Each row below holds a small network's activations on one input, seen along a few directions.
In each table, some parts of the input vary, and every possible input appears once, in random order.
Descriptions start from the smaller parts, as in this example, which fits no table here: one of 3 separate values, together with either a single point or one of 9 places along a line or (one of 4 places along a line, together with one of 8 places around a ring).
Shared parts are said once, and a part with two or three values counts as separate values.
(in the rows, 128 means zero)

Other details of the inputs vary at random and push rows far along two fixed directions, the same in every table; ignore that.

Table:
row 1: [130 113 101 125 139 111 140 132 124 154 133 140]
row 2: [132 115 100 120 137 109 140 133 122 153 136 139]
row 3: [145 166 110 155 120 131 117 118 130 113 106 141]
row 4: [112 162 186 159 113 171 113 104 143  71 126  88]
row 5: [128 116 111 105 136 115 138 132 126 152 136 142]
row 6: [138 109 100 126 133 119 138 132 128 154 135 132]
row 7: [133  88 126  96 129 115 137 135 129 165 137 140]
row 8: [137  93 122 100 127 108 142 133 130 171 132 140]
row 9: [139  97 120  96 125 106 142 135 128 170 135 140]
row 10: [139 173 129 138 123 138 115 111 131 122 102 146]
row 11: [126 101 127 109 139 113 125 150 110 133 128 128]
row 12: [136 164 131 146 128 139 117 108 136 123  97 149]
row 13: [132 168 122 144 127 129 118 114 134 110 102 152]
row 14: [143 159 137 145 121 135 113 108 137 122  94 151]
row 15: [ 99 110 146 130 127 140 138 134 128 102 167  89]
row 16: [131 115 102 115 132 109 136 137 122 146 137 146]
row 17: [146 168 111 152 119 133 115 120 128 111 109 142]
row 18: [139  82 142  98 129 110 126 158 113 159 136 114]
row 19: [138 106 101 119 131 117 133 137 127 151 135 140]
row 20: [140  99 123  99 128 111 143 131 127 173 137 131]
row 21: [115 115 136 135 120 138 143 133 131 111 161  83]
row 22: [132 170 122 140 126 131 115 115 132 109 104 154]
row 23: [137 170 129 137 119 135 114 115 132 117 101 152]
row 24: [ 95 107 150 135 130 144 139 132 132  99 166  86]
row 25: [143 156 123 156 134 127 104 133 107 103  96 143]
row 26: [142 160 111 158 123 133 115 116 134 114 103 144]
row 27: [128 108 104 113 135 110 134 139 122 148 138 147]
row 28: [141 114  98 128 132 117 138 132 127 155 132 131]
row 29: [ 92 100 176 141 129 150 132 147 111  72 171  49]
row 30: [101 110 160 122 123 142 145 127 138 115 154  88]
row 31: [130  96 134 102 132 115 125 154 111 146 129 122]
row 32: [140 112  97 124 129 112 137 135 127 152 129 139]
row 33: [137 169 129 141 120 132 118 113 134 118  99 150]
row 34: [129 161 124 144 131 135 112 114 135 110 101 158]
row 35: [117 164 179 161 112 162 119 102 143  80 122  89]
row 36: [124 108 112 102 135 112 134 137 127 148 135 150]
row 37: [107 100 168 109 115 141 143 131 133 120 170  77]
row 38: [138 110 102 116 128 116 133 140 124 149 138 139]
row 39: [131 164 123 149 134 135 117 110 136 116 101 151]
row 40: [140 172 128 142 124 135 119 109 133 124  99 146]
row 41: [126 100 120 101 132 118 137 135 130 157 133 146]
row 42: [134 162 130 144 124 135 116 112 137 118  96 154]
row 43: [109 162 191 160 118 168 103 125 123  58 122  70]
row 44: [128 101 121 102 136 121 138 132 129 163 135 140]
row 45: [123 105 115 109 141 119 136 132 129 152 136 143]
row 46: [149 170 110 154 123 136 116 117 127 117 110 137]
row 47: [ 96 115 153 129 128 141 143 126 138 104 155  91]
row 48: [133 163 114 157 129 127 118 116 131 111 104 149]
row 49: [126 104 105 118 137 113 135 137 125 147 137 146]
row 50: [109 101 169 143 122 154 133 152 115  81 170  47]
row 51: [134 171 120 145 131 131 119 110 132 117 103 148]
row 52: [100  84 203 120 119 151 129 151 122  94 174  33]
row 53: [139 105 102 121 134 121 135 135 126 155 139 133]
row 54: [130 113 100 118 134 105 139 136 124 149 135 145]
row 55: [144 100 116 124 132 118 129 158 108 138 134 120]
row 56: [128 106 121  98 133 119 137 134 125 162 138 138]
row 57: [132 168 123 142 132 136 112 113 130 115 104 152]
row 58: [133  92 126  92 126 113 136 139 126 166 140 139]
row 59: [125 108 105 123 136 111 137 134 128 145 133 145]
row 60: [136  91 127 103 132 116 142 129 131 171 136 132]
row 61: [103 115 142 130 126 137 141 133 128 104 165  89]
row 62: [137  99 123  93 123 111 138 137 126 166 139 138]
row 63: [147 166 112 154 125 138 112 117 127 117 110 140]
row 64: [147 167 138 140 122 139 108 109 130 127 100 146]
row 65: [129 162 123 148 130 132 116 113 137 110 100 157]
row 66: [135 165 130 144 122 134 118 112 137 118  96 150]
row 67: [135 167 131 137 122 137 111 116 132 116 100 154]
row 68: [ 97 110 146 139 129 140 141 129 134 102 161  89]
row 69: [ 90 105 182 130 130 151 128 143 118  74 163  54]
row 70: [125 112 110 112 136 111 139 132 131 149 128 149]
Each input here is: one of 2 separate values, together with one of 5 places along a line, together with either a single point or one of 6 places around a ring.
The inputs of row 56 and row 67 match in every part but the choice among 2 separate values. If row 24 is changed in the same way as row 56 into row 67, which row does it become?
Answer: row 49
Which other rows does row 2 become when the place on the ring of 6 takes its other values? List them by row number.
Answer: row 1, row 15, row 24, row 61, row 68
Which other rows does row 29 become when the choice among 2 separate values takes its other values? List them by row number.
Answer: row 25

Table:
row 71: [116  56  46  71 139  83 181 134 149 211 180 180]
row 72: [123 158 142 156 132 136 106 128 116  77 109 132]
row 73: [122  89 144 111 117 131 140 155 116 125 182  69]
row 74: [125 173 156 130 104 143 108 123 131  91 107 127]
row 75: [102  66 151 129 139 132 142 142 128 130 165  72]
row 76: [183 139  86 144 130 115 118 126 114 179  91 168]
row 77: [149 143 106 112 151 112 115 121 123 175  79 199]
row 78: [100  71 173 108 132 133 149 130 146 140 162  80]
row 79: [144 154  23 147 148  92 149 117 131 163 114 197]
row 80: [134 167 137 150 115 140 104 138 120  80 112 120]
row 81: [116  93 163  89 108 130 145 138 128 137 176  76]
row 82: [146 164 160 148 110 156 120 102 141 112 104 112]
row 83: [119 154 140 159 145 150 105 121 121  87 104 124]
row 84: [114 164 165 138 121 139 110 115 129  87 106 138]
The inputs of row 71 and row 79 match in every part but one. If row 82 is changed in the same way as row 71 into row 79, which row does it become?
Answer: row 76
What is each input in this table made of?
Answer: one of 2 separate values, together with either a single point or one of 6 places around a ring
Which other rows does row 77 become when the choice among 2 separate values takes its other values? List them by row number.
Answer: row 83
